These are the activations of a small neural network, seen along a few directions. Each row is one input.
Each table varies a few parts of the input and shows all the possible inputs, shuffled.
A made-up example of a description, with smaller parts first: one of 2 separate values, together with either a single point or one of 11 places around a ring or (one of 4 places along a line, together with one of 8 places around a ring).
Shared parts are said once, and a part with two or three values counts as separate values.
(in the rows, 100 means zero)

Other details of the inputs vary at random and push rows far along three fixed directions, the same in every table; ignore that.

A family of inputs:
r1: 91  88  120  94  149  136  74  121  88  112  52
r2: 108  134  91  132  78  87  132  91  125  102  117
r3: 130  100  87  116  46  109  79  90  90  131  92
r4: 114  84  98  113  82  133  63  82  73  122  76
r5: 96  103  83  122  61  96  129  85  118  105  134
r6: 92  88  118  85  159  144  73  97  86  102  50
r7: 113  94  126  53  107  45  73  125  70  84  140
r8: 110  101  133  54  134  55  80  121  64  78  126
r9: 117  115  97  108  49  108  84  91  116  126  99
r10: 88  64  112  87  148  150  69  104  88  102  52
r11: 50  96  61  111  129  94  159  99  138  61  88
r12: 110  138  80  115  67  85  117  80  121  85  122
r13: 117  108  88  118  32  91  105  80  108  111  133
r14: 90  90  120  101  163  142  78  113  89  112  45
r15: 115  106  140  57  123  51  90  113  66  88  132
r16: 88  114  91  127  59  75  128  95  122  99  100
r17: 117  113  91  138  32  87  113  91  104  122  133
r18: 57  97  54  103  147  115  145  113  152  63  101
r19: 107  103  142  49  127  40  98  130  77  87  144
r20: 139  132  114  117  47  98  89  73  92  136  98
r21: 107  76  136  67  116  40  92  142  69  95  148
r22: 107  99  106  100  145  143  75  95  75  120  40
r23: 127  130  97  107  31  101  88  85  112  115  106
r24: 127  115  103  114  101  126  81  82  76  130  59
r25: 87  62  100  103  157  150  82  100  64  115  53
r26: 86  111  85  115  58  85  126  77  124  89  99
r27: 111  79  122  56  122  57  88  138  66  89  126
r28: 89  85  108  84  154  144  65  104  83  95  48
r29: 119  106  129  55  124  47  91  130  63  91  128
r30: 59  111  77  107  153  114  152  96  149  68  103
r31: 113  86  98  120  83  137  67  76  69  123  75
r32: 116  103  140  64  129  55  95  107  64  90  128
r33: 56  95  67  98  140  114  139  103  155  59  110
r34: 109  78  132  51  104  32  94  126  71  82  164
r35: 84  98  62  114  83  95  127  91  135  73  129
r36: 124  117  112  102  59  119  72  93  98  131  80
r37: 87  128  83  124  105  91  143  101  139  84  117
r38: 105  79  133  60  110  38  103  118  58  84  167
r39: 47  78  66  113  146  124  152  101  145  71  111
r40: 126  115  104  120  48  110  72  101  104  135  88
r41: 122  113  106  115  103  132  70  71  77  119  59
r42: 116  111  92  112  37  96  103  94  124  112  119
r43: 119  109  73  125  37  96  110  89  104  117  119
r44: 64  109  60  100  138  107  149  114  146  61  105
r45: 73  93  74  129  102  104  140  107  134  88  122
r46: 55  86  71  116  143  115  147  122  153  64  106
r47: 114  87  99  107  88  142  57  89  87  115  59
r48: 96  90  115  109  86  124  78  81  85  129  42
r49: 113  119  90  122  26  88  91  69  98  110  85
r50: 92  64  114  91  134  134  74  104  85  118  68
Description of these inputs: one of 5 places around a ring, together with either a single point or one of 9 places along a line.
Changing only the place on the ring of 5 turns r6 into r8. The same change can be made to r13. Which row results? -> r4
Which other rows does r46 become when the place on the line of 9 takes its other values? List them by row number. -> r1, r2, r14, r17, r21, r37, r40, r45
A walk changes only the place on the ring of 5. It starts at r11 and steps to r16. List the rest of the walk in order. -> r48, r26, r49
Which other rows does r43 become when the place on the line of 9 takes its other values? List them by row number. -> r3, r18, r22, r24, r25, r27, r29, r44
Which other rows agree with r30 in the place on the ring of 5? List them by row number. -> r5, r9, r19, r20, r36, r39, r42, r48, r50

A family of inputs:
r51: 83  83  120  50  186  88  87  127  74  67  97
r52: 82  104  82  117  108  98  125  104  114  91  106
r53: 89  93  79  87  80  64  129  121  121  81  150
r54: 117  104  130  65  116  78  77  109  72  98  112
r55: 89  100  78  137  83  128  110  79  122  111  73
r56: 78  90  81  108  99  96  124  90  112  80  101
r57: 115  106  116  92  93  121  56  91  79  118  52
r58: 124  91  130  72  64  54  68  130  77  105  135
r59: 77  84  79  99  96  104  118  108  127  92  108
r60: 131  98  128  97  49  80  70  87  61  128  107
r61: 111  79  121  73  104  80  69  134  76  99  115
r62: 109  124  87  108  73  74  124  103  121  93  122
r63: 119  87  113  97  93  103  73  95  60  118  91
r64: 91  80  123  105  145  154  73  94  77  125  39
r65: 106  111  79  135  39  108  110  74  115  113  93
r66: 70  98  83  102  163  131  122  96  131  77  82
r67: 52  70  74  93  175  111  138  105  113  54  102
r68: 97  113  82  134  89  140  113  79  121  113  83
r69: 140  97  117  91  51  90  54  114  75  123  117
r70: 100  120  94  114  67  76  127  100  116  99  123
r71: 115  134  76  127  51  134  92  66  127  109  82
r72: 97  117  98  95  98  63  139  108  119  78  152
r73: 80  76  132  59  185  80  100  132  79  80  91
r74: 95  89  118  92  145  154  63  91  85  115  33
r75: 68  91  73  143  142  183  108  75  124  109  43
r76: 102  91  107  93  149  155  62  96  80  114  36
r77: 137  110  122  101  60  80  70  100  59  132  113
r78: 134  98  118  108  55  106  64  79  62  134  92
r79: 106  78  131  70  104  81  71  126  83  98  120
r80: 96  116  92  117  66  74  124  98  115  99  125
r81: 113  115  80  139  48  113  107  70  118  118  106
r82: 122  105  129  87  97  100  66  96  79  122  80
r83: 112  133  82  121  46  107  104  80  128  109  88
r84: 90  85  127  69  163  95  83  119  79  94  75
r85: 83  110  84  90  137  81  134  112  126  67  126
r86: 116  82  112  103  93  128  64  78  63  122  70
r87: 118  101  128  94  94  98  77  105  73  124  79
r88: 67  85  88  92  124  80  139  97  116  62  127
r89: 97  118  92  98  92  58  139  116  117  80  141
r90: 72  97  84  129  135  164  117  83  132  103  49
r91: 114  110  78  128  39  126  92  88  133  111  111
r92: 110  124  88  110  75  81  127  101  116  96  131
r93: 84  87  71  126  80  158  101  80  135  117  69
r94: 116  106  121  91  95  126  55  85  80  118  58
r95: 65  80  75  115  160  128  126  99  118  81  86
r96: 93  80  123  78  165  104  90  121  65  99  89
r97: 76  111  81  84  130  78  129  113  125  56  117
r98: 71  80  81  84  124  92  132  115  127  73  140
r99: 97  76  123  66  132  53  99  125  59  83  126
r100: 118  103  133  67  99  32  99  132  60  97  146
r101: 106  121  88  138  45  112  109  75  120  120  101
r102: 101  120  73  127  89  130  106  85  128  107  69
r103: 136  91  112  84  49  88  62  107  69  133  117
r104: 100  119  96  92  98  61  136  107  123  76  150
r105: 87  110  94  105  111  99  127  97  130  87  105
r106: 122  100  127  74  118  75  83  118  69  105  110
r107: 107  129  83  100  71  75  118  101  121  87  121
r108: 83  96  78  117  108  94  126  100  116  88  107
r109: 101  105  77  111  61  76  122  91  106  87  125
r110: 114  87  127  99  93  99  70  92  68  126  87
Describe the family of inputs behind these rows. -> one of 5 places around a ring, together with either one of 2 separate values or one of 10 places along a line
Changing only the place on the ring of 5 turns r82 into r85. The same change can be made to r110. Which row results? -> r95
Changing only the place on the ring of 5 turns r60 into r78. The same change can be made to r90. Which row results? -> r72
Which other rows does r69 become when the choice among 2 separate values takes its other values? List them by row number. -> r103
Which other rows does r98 become when the choice among 2 separate values takes its other values? List them by row number. -> r91
Which other rows does r99 become when the place on the line of 10 takes its other values? List them by row number. -> r52, r62, r89, r97, r100, r102, r107, r108, r109
A walk changes only the place on the ring of 5. It starts at r97 and steps to r57. List the rest of the walk in order. -> r94, r71, r51

A family of inputs:
r111: 75  66  91  72  169  91  107  110  88  59  99
r112: 71  112  41  125  95  92  168  114  173  63  144
r113: 108  99  113  67  96  44  107  138  106  84  159
r114: 51  102  29  178  91  162  176  74  196  94  86
r115: 108  89  114  83  76  59  89  112  61  103  115
r116: 135  133  134  64  90  60  95  110  79  96  115
r117: 107  103  92  118  88  159  69  84  105  124  63
r118: 56  73  102  67  161  88  110  130  103  60  95
r119: 121  94  116  115  61  104  81  72  72  132  99
r120: 118  99  105  110  72  138  67  98  112  134  70
r121: 92  131  89  131  127  142  96  84  131  91  50
r122: 74  64  82  136  132  171  96  59  102  112  30
r123: 126  98  96  101  69  107  71  84  76  113  91
r124: 82  72  105  91  155  108  103  125  86  96  101
r125: 123  103  126  71  83  69  76  123  79  106  136
r126: 93  115  114  66  162  85  98  112  96  94  84
r127: 115  101  90  121  83  149  73  94  93  129  69
r128: 72  67  87  131  139  170  98  65  101  111  39
r129: 78  79  83  104  126  140  86  101  92  98  47
r130: 102  138  61  117  29  60  149  107  166  78  177
r131: 110  98  127  64  68  56  76  116  79  99  118
r132: 108  98  102  131  63  115  99  91  102  133  101
r133: 127  98  96  118  62  136  66  99  111  135  63
r134: 89  87  105  96  125  140  82  110  114  109  75
r135: 70  70  115  85  158  87  122  108  85  81  124
r136: 67  67  104  63  170  95  104  107  105  58  97
r137: 69  82  111  69  163  102  108  128  113  73  115
r138: 74  113  111  62  177  83  117  114  114  79  92
r139: 88  114  98  109  148  182  99  79  124  103  15
r140: 129  133  115  74  97  53  91  108  74  113  111
r141: 127  109  114  93  53  101  67  82  92  118  104
r142: 108  124  57  133  21  50  162  106  155  87  172
r143: 95  103  118  109  139  134  114  84  89  110  52
r144: 71  64  100  86  175  103  116  133  97  84  102
r145: 121  88  96  111  71  106  77  75  72  116  83
r146: 106  116  102  96  136  132  104  97  93  97  56
r147: 51  115  44  109  116  90  177  100  179  37  157
r148: 126  99  103  113  64  111  75  77  70  127  93
r149: 64  139  72  148  108  75  180  85  163  58  133
r150: 112  95  103  113  52  100  79  94  71  124  80
r151: 125  102  108  110  65  101  82  100  75  129  111
r152: 107  96  116  70  78  64  79  116  79  95  111
r153: 94  115  104  127  142  124  97  90  94  98  58
r154: 91  80  127  77  92  38  108  116  67  93  135
r155: 90  74  77  123  134  166  88  107  116  113  39
r156: 77  112  98  76  169  59  141  115  100  76  118
r157: 130  105  114  79  72  65  80  109  65  104  139
r158: 86  83  117  69  143  104  88  111  94  84  106
r159: 122  98  90  111  63  130  63  69  96  118  63
r160: 119  80  130  93  79  56  98  121  78  120  130
r161: 125  94  115  97  68  108  69  110  106  126  86
r162: 93  136  35  168  23  127  152  65  163  101  126
r163: 102  91  112  72  89  53  92  126  70  87  122
r164: 66  71  106  63  171  100  105  110  105  61  102
r165: 122  123  132  89  91  54  99  94  69  129  109
r166: 141  131  117  106  66  100  94  84  72  125  82
r167: 74  73  105  115  108  119  100  94  88  110  65
r168: 119  96  115  72  85  74  75  99  78  95  119
r169: 99  173  56  165  35  119  139  61  188  87  97
r170: 68  73  92  76  160  69  134  112  94  54  135
r171: 129  104  122  72  73  67  71  101  74  103  130
r172: 118  96  120  116  65  103  86  94  77  136  108
r173: 125  134  101  134  91  131  71  81  93  117  50
r174: 129  110  101  107  59  108  72  96  79  124  106
r175: 127  99  117  79  81  65  80  128  72  110  136
r176: 95  130  71  136  23  57  165  84  146  89  184
r177: 108  91  109  72  114  69  92  111  73  85  131
r178: 123  109  115  99  60  120  63  91  93  128  95
r179: 119  98  103  111  76  113  81  86  73  123  99
r180: 57  74  111  64  153  87  108  128  105  64  97
Changing only one part turns r149 into r153. The same change can be made to r132. Which row results? -> r124
Changing only one part turns r177 into r171. The same change can be made to r123. Which row results? -> r168
Describe the family of inputs behind these rows. -> one of 5 places along a line, together with either one of 3 separate values or one of 11 places along a line
Which other rows does r146 become when the place on the line of 5 takes its other values? List them by row number. -> r116, r139, r143, r166
Which other rows does r124 become when the place on the line of 11 takes its other values? List them by row number. -> r115, r142, r144, r145, r148, r150, r151, r162, r170, r179
Which other rows does r169 become when the choice among 3 separate values takes its other values? List them by row number. -> r138, r139
Which other rows does r167 become when the place on the line of 11 takes its other values? List them by row number. -> r114, r119, r122, r128, r132, r135, r154, r160, r172, r176

A family of inputs:
r181: 110  104  131  92  67  55  86  74  61  99  104
r182: 80  80  87  119  103  154  109  90  138  113  66
r183: 95  113  88  73  147  64  136  118  104  66  131
r184: 106  95  122  126  84  107  71  88  62  131  37
r185: 115  127  63  102  51  87  108  92  127  100  109
r186: 87  85  104  101  152  138  66  118  101  106  40
r187: 106  136  85  125  90  108  120  69  118  89  122
r188: 76  92  81  61  127  69  126  129  108  60  129
r189: 59  95  68  109  129  92  152  85  112  71  78
r190: 136  117  103  107  104  132  72  84  58  138  61
r191: 72  90  84  114  124  141  95  118  122  92  60
r192: 101  56  113  58  148  99  75  125  59  96  83
r193: 117  138  100  115  66  92  125  87  133  113  119
r194: 89  95  77  130  73  98  115  111  119  98  121
r195: 128  109  120  81  42  80  60  93  82  105  120
r196: 101  91  136  72  158  94  71  138  69  93  75
r197: 138  122  119  121  85  119  61  100  79  136  62
r198: 93  90  79  123  77  104  118  78  112  87  140
r199: 133  91  126  104  38  77  88  96  74  143  141
r200: 109  138  76  133  75  127  112  62  137  92  98
r201: 92  96  78  116  66  99  110  81  118  86  138
r202: 88  97  76  134  58  131  122  82  139  120  107
r203: 68  75  70  134  128  113  136  114  123  83  117
r204: 81  69  80  83  137  69  138  121  89  72  150
r205: 99  74  90  84  108  91  97  112  75  100  114
r206: 93  93  85  103  79  100  108  87  125  76  123
r207: 107  95  112  108  74  160  61  88  103  144  43
r208: 93  97  123  104  167  150  94  93  88  125  57
r209: 113  105  141  46  123  48  81  117  70  70  138
r210: 129  117  117  79  58  68  64  91  92  101  123
r211: 110  96  126  85  104  125  60  99  96  135  59
r212: 75  100  100  111  187  118  119  120  101  83  84
r213: 111  106  81  127  41  86  109  108  127  101  120
r214: 134  118  115  62  82  60  84  116  68  101  116
r215: 110  103  152  45  122  47  96  132  80  94  134
r216: 50  95  94  114  127  98  154  83  131  84  82
Describe the family of inputs behind these rows. -> one of 4 separate values, together with either a single point or one of 8 places along a line
Changing only the choice among 4 separate values turns r205 into r202. The same change can be made to r192. Which row results? -> r182
Which other rows agree with r201 in the choice among 4 separate values? List them by row number. -> r181, r187, r195, r198, r200, r206, r209, r210
Which other rows agree with r196 in the choice among 4 separate values? List them by row number. -> r184, r186, r191, r194, r197, r203, r212, r213
